Each row below holds a small network's activations on one input, seen along a few directions.
In each table, some parts of the input vary, and every possible input appears once, in random order.
A made-up example of a description, with smaller parts first: line(4) and (point or line(11) or (values(3) and ring(8))).
Shared parts are said once, and a part with two or three values counts as separate values.
(in the rows, 128 means zero)

Other details of the inputs shift rows strongly along two fixed directions, in all tables alike. That doesn't count.

Rows:
x1: 168 125 91 169 127 114 154 97 132 93 139 119 140
x2: 147 131 124 123 107 135 134 103 138 143 132 107 120
x3: 163 156 105 131 140 171 145 118 109 151 126 132 148
x4: 146 125 136 169 113 113 139 69 116 126 124 126 123
x5: 114 120 136 74 159 210 113 150 86 158 124 82 124
x6: 56 122 91 76 109 113 123 182 146 137 116 126 131
x7: 107 130 134 109 117 124 132 103 111 122 116 108 127
x8: 156 153 117 140 130 175 132 139 111 118 101 101 139
x9: 131 112 151 148 144 147 104 144 116 112 123 120 108
x10: 111 135 116 145 115 133 135 157 133 101 110 116 131
x11: 74 107 134 74 152 122 104 174 137 151 136 143 114
x12: 89 121 94 120 114 117 122 123 134 109 115 123 132
x13: 200 162 100 110 153 203 164 122 113 148 129 99 155
x14: 159 138 103 180 128 119 128 79 126 121 129 145 143
x15: 148 136 91 127 122 168 145 126 132 135 130 94 139
x16: 149 119 126 89 148 219 115 150 116 176 139 83 114
x17: 78 124 92 120 105 70 94 126 167 117 123 163 128
x18: 80 136 98 72 126 121 123 170 147 144 115 141 137
x19: 81 135 151 92 108 109 139 200 137 138 113 117 116
x20: 132 128 140 166 114 64 139 84 140 118 140 172 120
x21: 96 126 82 97 96 140 118 165 174 159 130 118 122
x22: 184 160 134 105 133 159 147 107 123 152 139 115 133
x23: 87 116 155 98 151 123 111 212 144 142 130 144 108
x24: 126 104 135 156 149 89 89 84 126 98 142 155 115
x25: 132 99 127 141 142 147 121 123 132 125 152 110 110
x26: 72 92 133 107 135 131 124 185 132 163 142 130 106
x27: 212 160 99 147 145 171 150 83 118 118 138 121 149
x28: 117 116 154 141 144 115 92 160 139 121 133 146 109
x29: 106 136 128 74 112 113 144 168 167 172 140 131 120
x30: 157 105 145 176 170 119 135 94 108 117 148 150 121
x31: 116 126 138 138 112 132 150 107 116 143 126 113 124
x32: 155 160 125 127 147 153 149 162 118 118 107 124 147
x33: 142 142 138 99 138 148 149 107 84 128 114 94 139
x34: 119 127 95 145 113 142 130 118 132 143 120 124 132
x35: 183 136 147 124 179 209 129 117 76 162 140 117 131
x36: 73 128 89 83 104 136 104 154 145 145 109 122 128
x37: 109 108 98 190 109 84 140 94 144 98 130 145 128
x38: 92 152 114 103 112 130 109 196 160 144 113 136 129
x39: 102 139 123 80 98 116 116 158 173 179 141 128 119
x40: 128 131 98 152 124 71 116 86 140 82 127 171 135
x41: 168 156 159 86 105 202 139 97 76 122 94 95 196
x42: 165 133 107 177 143 117 158 87 119 111 127 149 146
x43: 159 136 120 184 135 109 150 121 109 67 114 123 141
x44: 202 122 139 149 181 167 141 94 105 122 152 117 128
x45: 127 128 157 98 158 212 120 187 92 150 119 81 120
x46: 167 125 160 173 166 118 112 117 110 87 137 152 117
x47: 173 144 148 112 86 168 147 111 125 127 119 107 185
x48: 125 137 154 166 110 55 116 115 150 96 123 158 118
x49: 129 147 136 106 124 120 115 95 119 135 121 127 132
x50: 142 100 132 156 151 128 100 75 102 98 131 126 116
x51: 168 141 131 115 128 154 163 115 112 140 135 89 132
x52: 128 137 144 123 129 115 156 120 125 153 129 139 130
x53: 86 95 122 95 133 129 118 189 155 155 155 120 103
x54: 141 162 161 114 128 124 133 149 123 126 116 137 125
x55: 147 96 135 181 147 133 115 84 108 119 139 132 112
x56: 130 98 153 181 148 85 123 134 118 73 134 142 109
x57: 58 103 144 128 48 58 122 147 176 126 123 173 162
x58: 79 143 155 81 114 96 135 206 157 150 115 142 118
x59: 104 133 137 97 125 86 135 119 133 128 121 145 128
x60: 125 98 137 181 143 89 101 96 136 120 152 163 110
x61: 132 146 101 95 136 206 158 166 95 174 115 87 149
x62: 71 121 133 93 103 112 148 173 138 171 128 123 117
x63: 128 137 118 174 118 63 121 134 156 77 123 175 129
x64: 150 150 159 131 128 161 148 131 96 120 106 89 131
x65: 172 156 94 122 130 171 131 116 139 149 135 111 143
x66: 155 115 140 148 167 118 106 81 103 97 142 151 123
x67: 109 99 137 140 144 157 124 132 111 143 141 115 112
x68: 161 156 175 119 95 164 139 141 103 107 94 111 187
x69: 109 133 136 130 107 97 124 117 144 159 133 147 122
x70: 116 117 129 150 106 71 117 67 130 96 119 139 119
x71: 112 88 133 157 148 80 114 101 115 81 141 143 114
x72: 145 100 127 171 140 88 99 95 157 110 162 154 109
x73: 131 110 126 124 145 119 108 140 156 137 161 152 105
x74: 149 122 128 157 111 104 149 82 137 109 139 114 122
x75: 83 119 144 138 90 65 114 151 162 113 112 145 104
x76: 86 145 133 61 115 114 118 151 138 159 122 142 123
Description of these inputs: values(4) and (point or (values(3) and ring(6))).
- Changing only the values(4) part turns x20 into x22. The same change can be made to x62. Which row results? => x51
- Changing only the values(4) part turns x25 into x5. The same change can be made to x29. Which row results? => x59
- Which other rows does x7 become when the values(3) part takes its other values? List them by row number. => x5, x12
- Which other rows does x32 become when the values(4) part takes its other values? List them by row number. => x13, x18, x42
- Which other rows does x69 become when the values(4) part takes its other values? List them by row number. => x39, x48, x49
- Which other rows does x21 become when the values(3) part takes its other values? List them by row number. => x2, x16
- A walk changes only the ring(6) part. It starts at x55 and steps to x60. List the rest of the walk in order. => x35, x30, x26, x67
